A small network was shown many inputs. Here are its activations along a few directions, one row for each input.
In each table, some parts of the input vary, and every possible input appears once, in random order.
A made-up example of a description, with smaller parts first: values(2) and (point or line(9) or (ring(5) and line(6))).
Shared parts are said once, and a part with two or three values counts as separate values.

A family of inputs:
r1: -28 -95 36 -10 48 -9 -7 16 28 -10 11
r2: 3 50 22 6 -28 -2 -3 -20 -13 -23 17
r3: 2 38 8 14 -23 1 6 -8 -11 -28 20
r4: -5 -21 -13 -17 -10 23 14 -8 -48 -1 29
r5: 0 -57 29 15 39 -20 -28 35 114 3 -33
r6: 4 -35 -18 -17 -1 24 18 -12 -56 12 31
r7: 11 -7 -94 -32 -40 13 -8 15 37 84 -48
r8: -4 11 1 -1 -14 21 18 -6 -25 -12 34
r9: -11 -15 -16 -4 -15 22 9 -16 -42 -12 26
r10: -12 -2 -14 -7 -14 11 4 2 -38 -16 30
r11: 5 21 -3 6 -12 1 3 -1 -23 -20 36
r12: -14 44 -76 -48 37 -15 22 -16 -10 75 -84
r13: 20 -31 27 17 71 -8 -50 36 84 46 -104
r14: 11 55 21 13 -34 -6 12 -2 -16 -35 8
r15: -1 27 3 19 -21 -2 8 -9 -22 -22 23
r16: -6 -47 67 27 44 -31 -17 15 57 -4 -7
r17: 26 63 21 19 -28 -21 2 -20 -15 -38 9
Describe the family of inputs behind these rows. -> values(2) or line(4) or line(11)
A walk changes only the line(11) part. It starts at r17 and steps to r14. List the rest of the walk in order. -> r2, r3, r15, r11, r8, r10, r9, r4, r6

A family of inputs:
r18: 3 -33 29 15 -2 18 -9 6 -28 -18 30
r19: -20 -15 33 1 27 6 16 -13 -50 -37 32
r20: -21 -45 4 0 -30 -2 9 8 15 -25 61
r21: 7 -11 29 14 8 -2 -11 11 36 -2 -7
r22: -6 6 -20 -22 20 -9 11 -4 -13 26 -27
r23: 11 103 -12 13 -50 -7 22 -31 -50 -30 21
r24: -5 -16 26 5 33 -17 -10 1 17 -8 -6
r25: -19 11 -18 -20 14 18 27 -20 -67 -3 17
r26: 11 84 46 25 -39 -18 8 -20 -30 -63 37
r27: 9 -9 21 19 -2 -3 -18 14 43 -8 -7
r28: 8 10 -22 -10 -8 7 0 3 12 31 -26
r29: -1 -16 29 12 20 -7 -12 0 25 -2 -5
r30: 0 -16 27 8 11 -4 -14 7 29 -12 -15
r31: 1 5 -24 -16 -5 5 -4 -1 5 21 -33
r32: 8 19 -37 -4 -16 5 -10 14 24 21 -24
r33: -8 -15 31 4 43 -16 4 0 10 -7 -6
r34: -3 2 -27 -9 10 -5 2 -2 -5 26 -28
r35: 9 -10 23 19 4 -8 -13 15 38 -6 -7
r36: 15 -2 -34 -8 -37 26 8 -8 -36 -1 34
r37: -5 5 -24 -19 16 -8 0 -5 -7 26 -25
r38: -19 -19 -46 -24 -41 10 18 -4 -4 7 43
r39: 0 5 -22 -12 4 1 -2 -7 2 31 -23
r40: 8 -1 15 18 0 -4 -21 22 49 -11 -4
r41: -4 -20 23 14 26 -14 -9 5 19 -7 -9
r42: 14 -28 18 13 -28 15 -2 3 -19 -34 50
r43: 10 10 -29 -4 -11 2 -2 7 14 26 -26
r44: -7 -15 30 2 38 -18 1 2 11 -8 -9
r45: 3 -7 -22 -8 -13 28 1 -3 -46 16 15
r46: -7 6 -19 -21 25 -7 15 -6 -14 27 -24
r47: 9 12 -31 -4 -18 6 -7 7 18 24 -26
Describe the family of inputs behind these rows. -> values(2) and (point or line(4) or line(10))
Changing only the values(2) part turns r38 into r20. The same change can be made to r45. Which row results? -> r18
Which other rows does r43 become when the line(10) part takes its other values? List them by row number. -> r22, r28, r31, r32, r34, r37, r39, r46, r47

A family of inputs:
r48: -9 14 22 -1 15 -12 5 -14 -21 -21 8
r49: 0 20 -44 -22 8 14 15 -15 -50 30 -11
r50: 10 14 -49 -13 -40 15 7 -1 -20 17 6
r51: -8 20 -20 -5 4 -42 -3 13 92 26 -48
r52: -37 -94 -8 -26 52 11 6 15 4 18 7
r53: 6 11 16 18 -23 4 -4 1 14 -34 26
r54: -4 13 31 8 21 -5 6 -11 -16 -31 8
r55: 7 2 35 30 -17 -4 -10 13 12 -50 38
r56: -6 13 6 -12 8 -2 17 -14 -31 -4 -2
r57: -2 17 -34 -20 7 8 16 -15 -48 21 -12
r58: -6 10 46 16 23 -6 7 -6 -17 -30 18
r59: 25 -55 33 21 -3 -1 -26 14 45 8 3
r60: -27 -97 -24 -19 6 19 -4 25 34 15 27
r61: -3 3 49 21 27 -13 0 1 -18 -46 20
r62: 2 12 7 8 -30 -3 -5 -2 9 -24 27
r63: 5 12 -9 -3 -37 7 7 -2 -1 -7 17
r64: 14 -53 47 12 42 -10 -17 4 14 12 -15
r65: -17 21 -6 -16 48 -49 3 1 62 31 -64
r66: 3 14 -20 -6 -39 8 3 -2 -5 3 17
r67: -11 14 12 0 11 -8 10 -16 -27 -11 0
r68: 32 4 -8 17 -4 22 -40 30 46 29 -60
r69: 20 5 4 9 41 15 -32 18 17 33 -77
r70: 0 13 -2 9 -34 0 -1 -3 2 -14 19
r71: 4 9 32 25 -22 3 -3 6 13 -33 37
r72: 12 17 -59 -15 -39 20 6 -1 -22 27 8
r73: -8 16 -6 -15 7 0 13 -15 -35 6 -1
r74: -6 15 -19 -14 7 2 16 -19 -40 16 -8
r75: 7 12 -34 -7 -40 9 6 -6 -12 12 11
Changing only one part turns r66 into r73. The same change can be made to r71. Which row results? -> r58
Describe the family of inputs behind these rows. -> values(2) and (line(4) or line(10))
Which other rows does r48 become when the values(2) part takes its other values? List them by row number. -> r62

A family of inputs:
r76: -5 19 -1 1 -20 9 13 -12 -41 -19 32
r77: 1 30 17 9 -27 -1 12 -14 -23 -34 33
r78: 0 25 7 1 -18 5 12 -16 -37 -24 32
r79: -6 -34 3 -1 32 -7 -10 14 33 13 -22
r80: 6 -15 43 24 20 -21 -23 14 51 -14 -13
r81: 8 33 29 21 -27 -6 3 -12 -24 -47 40
r82: 10 81 -80 -26 -39 7 17 -20 -34 47 -37
r83: 4 -13 38 21 23 -11 -19 19 51 -11 -15
r84: -2 6 -17 -10 -22 9 20 -14 -45 -5 35
r85: -6 14 -12 -4 -17 8 16 -12 -41 -19 31
r86: -9 2 -28 -18 -24 16 17 -11 -47 -4 28
r87: -6 -52 -19 -14 25 9 -9 13 23 36 -22
r88: -6 -29 14 4 28 -6 -13 14 34 13 -21
r89: -1 -23 21 4 29 -10 -14 10 38 8 -22
r90: 6 35 24 18 -24 4 7 -6 -25 -44 38
r91: -5 -5 -34 -17 -25 24 16 -13 -50 5 32
r92: 6 23 15 9 -21 5 9 -13 -38 -30 30
r93: 5 -25 30 13 26 -10 -17 13 37 3 -24
r94: -3 -41 -2 -7 27 -6 -6 12 29 27 -18
r95: 12 35 -65 -25 9 -7 -8 7 34 72 -90
r96: 0 -18 31 12 21 -15 -14 12 52 -1 -21
r97: -9 -46 -13 -15 25 2 -8 15 26 28 -25
Describe the family of inputs behind these rows. -> values(2) and (point or line(10))
List by row number the other rows that have the values(2) part in common with r95. -> r79, r80, r83, r87, r88, r89, r93, r94, r96, r97
Which other rows does r78 become when the values(2) part takes its other values? List them by row number. -> r89
